A small network was shown many inputs. Here are its activations along a few directions, one row for each input.
Each table varies a few parts of the input and shows all the possible inputs, shuffled.
Descriptions start from the smaller parts, as in this example, which fits no table here: one of 3 separate values, together with either a single point or one of 11 places around a ring or (one of 4 places along a line, together with one of 5 places around a ring).
Shared parts are said once, and a part with two or three values counts as separate values.
In the rows, zero is written as 128.

Rows:
x1: [136 136 124 134 117 108  87 131 140 145 135 125 168 155 141 119 115 114
 153 112]
x2: [119 106 166 117 139 139 144 141 106 120 121 144 112 119 142 147 122 147
  96 124]
x3: [112 131 109 131 117 107  95 133 143 145 141 124 147 149 128 110 119 139
 165 112]
x4: [129 133 131 112 145 130 159 118 113 117 123 124  98 106 126 139 138 119
  95 150]
x5: [124 130 123 137 109 109  91 137 144 142 135 126 157 151 136 115 109 133
 161 105]
x6: [120 146  92 133 110 103 109 122 143 138 142 109 139 144 116 109 132 124
 170 123]
x7: [133 112 165 116 148 135 140 135 103 125 119 145 125 123 148 149 126 128
  87 131]
x8: [117 124 130 113 142 132 164 128 110 118 128 129  93 110 123 139 140 136
 105 146]
x9: [150 100 123 180 122 229 175 123 148  89 111 152 118 104  97 133 144 146
 121 143]
x10: [132 156  93 132 112 102 103 115 146 139 137 104 144 140 117 110 130 109
 160 127]
x11: [108 107 151 112 147 136 147 140 108 125 128 141 101 115 135 139 129 155
 100 133]
x12: [142 130 148 113 146 131 153 123 112 119 115 130 109 107 131 143 135 113
  93 139]
x13: [144 152 108 133 112 102  97 119 147 141 130 109 155 141 123 113 126 103
 158 117]
What do these inputs look like to the network? -> either a single point or (one of 2 separate values, together with one of 6 places around a ring)
Which other rows does x13 become when the choice among 2 separate values takes its other values? List them by row number. -> x12

Rows:
x14: [158 108 105 200  97 228 166 122 164  89 116 144 137 118  88 125 143 139
 154 135]
x15: [ 88 144 143  61 148  25 103 141  89 163 149 112 114 147 166 135 115 124
 117 121]
x16: [115 123 173  94 139  57  62 154 106 169 137 139 173 169 186 134  91 125
 121  93]
x17: [142 158  69 171  74 112  70 118 178 142 144 103 190 172 108  93 121 108
 221 101]
x18: [129  71 215 120 163 178 154 155  87 114 109 179 119 115 166 169 116 157
  52 125]
x19: [131  80 146 176 119 217 141 145 152 106 114 167 134 119 113 126 120 176
 137 112]
x20: [137 178  49 138 110  93  93  97 165 147 145  87 153 145  99  90 146  91
 188 138]
x21: [103  94 182  89 170 146 197 142  69 108 119 152  61  92 145 168 141 158
  43 154]
x22: [150 131  82 165 132 210 190 100 149  91 119 127  97  92  80 124 164 120
 120 174]
x23: [140 135 147 100 159 144 206 109  96  96 106 123  56  70 115 156 152 112
  56 168]
x24: [129 183 114  72 135  28 109 110 114 154 134  81 113 123 134 122 133  81
 126 133]
x25: [115 131 112 151  90  99  44 143 167 158 144 122 189 174 136  94  94 145
 200  82]
The inputs of x18 and x23 match in every part but one. If x16 is changed in the same way as x18 into x23, which row does it become? -> x24
What do these inputs look like to the network? -> one of 2 separate values, together with one of 6 places around a ring
Which other rows does x22 become when the choice among 2 separate values takes its other values? List them by row number. -> x20

Rows:
x26: [169 161  52 163 103 161 157  96 175 114 127  96 131 112  62 102 177  90
 169 157]
x27: [134  96 173 132 128 130  97 159 146 135 109 155 150 130 144 122 104 159
 136  84]
x28: [140 114 172 128 131 154 182 134 101  94 115 135 101 110 135 162 128 120
  84 142]
x29: [120  92 163 131 146 147  83 151 133 150 129 153 167 145 149 122 120 160
 125 105]
x30: [147 113 173 121 149 152 164 124 120 108  96 145  90  80 130 145 118 131
  71 135]
x31: [101 120  56 171  99 187 152 107 172 103 141 118 108 119  75 101 144 159
 184 139]
x32: [136 148 135 131  95  86  99 130 132 130 139 109 152 153 149 135 106 100
 150 116]
x33: [145 163 123  96 142  75 133 109 133 138 112 104 104  97 115 115 139  95
 125 127]
x34: [ 78 122 113 108 149 115 117 132 123 143 149 122  99 121 125 112 132 171
 126 141]
x35: [ 83 118 105 119 128 108 142 137 102 130 155 131 107 146 132 130 138 162
 131 141]
x36: [133 155 100 107 142  86 143 110  99 135 137 111 127 137 130 135 163  89
 122 147]
x37: [133 156  95  94 162  92 134 113 116 148 141 116 119 131 128 127 152  86
 123 155]
x38: [ 92 124 125 110 129  98 132 138 134 133 130 123  86 104 118 111 114 168
 135 119]
x39: [132 101 174 136 107 137 105 158 127 137 117 145 146 137 140 135 108 154
 141  77]
x40: [ 79 121 100 108 149 116 135 141 118 144 154 135 101 139 133 120 128 161
 133 145]
x41: [145 166 124  95 122  82 138 111 120 128 118  96 104 109 111 133 143  97
 132 121]
x42: [117  93 150 131 147 146 102 158 127 149 136 169 171 157 155 133 116 150
 133 112]
x43: [167 159  67 202  84 169 106 114 185 123 128 110 175 141  91  95 125 110
 187 132]
x44: [122  91 154 142 126 139 113 151 110 139 137 162 174 167 154 140 126 151
 130 106]
x45: [143 122 175 119 131 158 170 129 108  99 101 135  93  94 126 156 124 130
  77 128]
x46: [ 92 131 129 109 110 106 139 141 120 125 132 115  87 118 113 123 119 166
 141 115]
x47: [138 156 137 123  96  90  88 126 136 134 124 107 146 137 137 126  99 108
 143  99]
x48: [ 90 123 127 115 108 102 150 146 114 120 145 117  95 134 125 129 125 158
 147 130]
x49: [135 110 152 130 149 161 174 124  88 105 122 152 113 123 143 161 141 125
  67 156]
x50: [128  95 174 144 105 132 118 159 122 134 132 148 154 151 151 144 114 145
 147  93]
x51: [128 147 123 118 134 100  65 115 140 154 135 112 165 146 147 110 110 110
 127 129]
x52: [129 142 114 130 116  93  94 121 117 138 145 120 171 169 153 129 116 103
 132 126]
x53: [133 160 110  93 160  91 116 102 122 149 130 103 118 114 121 116 158  95
 115 152]
x54: [134 110 161 119 170 169 149 119 108 116 115 144 104  95 136 146 135 131
  59 157]
x55: [170 112 106 186 116 244 189 110 158  81 109 140 116  90  89 133 155 131
 114 160]
x56: [131 110 147 120 170 170 167 131 102 117 120 155 108 113 143 152 131 121
  67 160]
x57: [141 157 120 104 122  80 150 117 112 127 126  95 113 122 127 143 149  89
 142 135]
x58: [128 143 108 119 136 101  84 125 134 153 144 124 165 162 155 122 105 101
 135 132]
x59: [140 149 135 120 116  83  83 121 151 142 117 113 150 128 140 110  92 109
 137 105]
x60: [149 100 111 206 104 221 111 123 174 104 115 164 168 147  98 108 125 147
 193 103]
What do these inputs look like to the network? -> one of 5 separate values, together with either a single point or one of 6 places around a ring
The inputs of x60 and x43 match in every part but the choice among 5 separate values. If x39 is changed in the same way as x60 into x43, which row does it become? -> x47
Which other rows does x49 become when the choice among 5 separate values takes its other values? List them by row number. -> x35, x36, x44, x52
Which other rows does x36 become when the place on the ring of 6 takes its other values? List them by row number. -> x33, x37, x41, x53, x57
Which other rows agree with x48 in the choice among 5 separate values? List them by row number. -> x31, x34, x35, x38, x40, x46
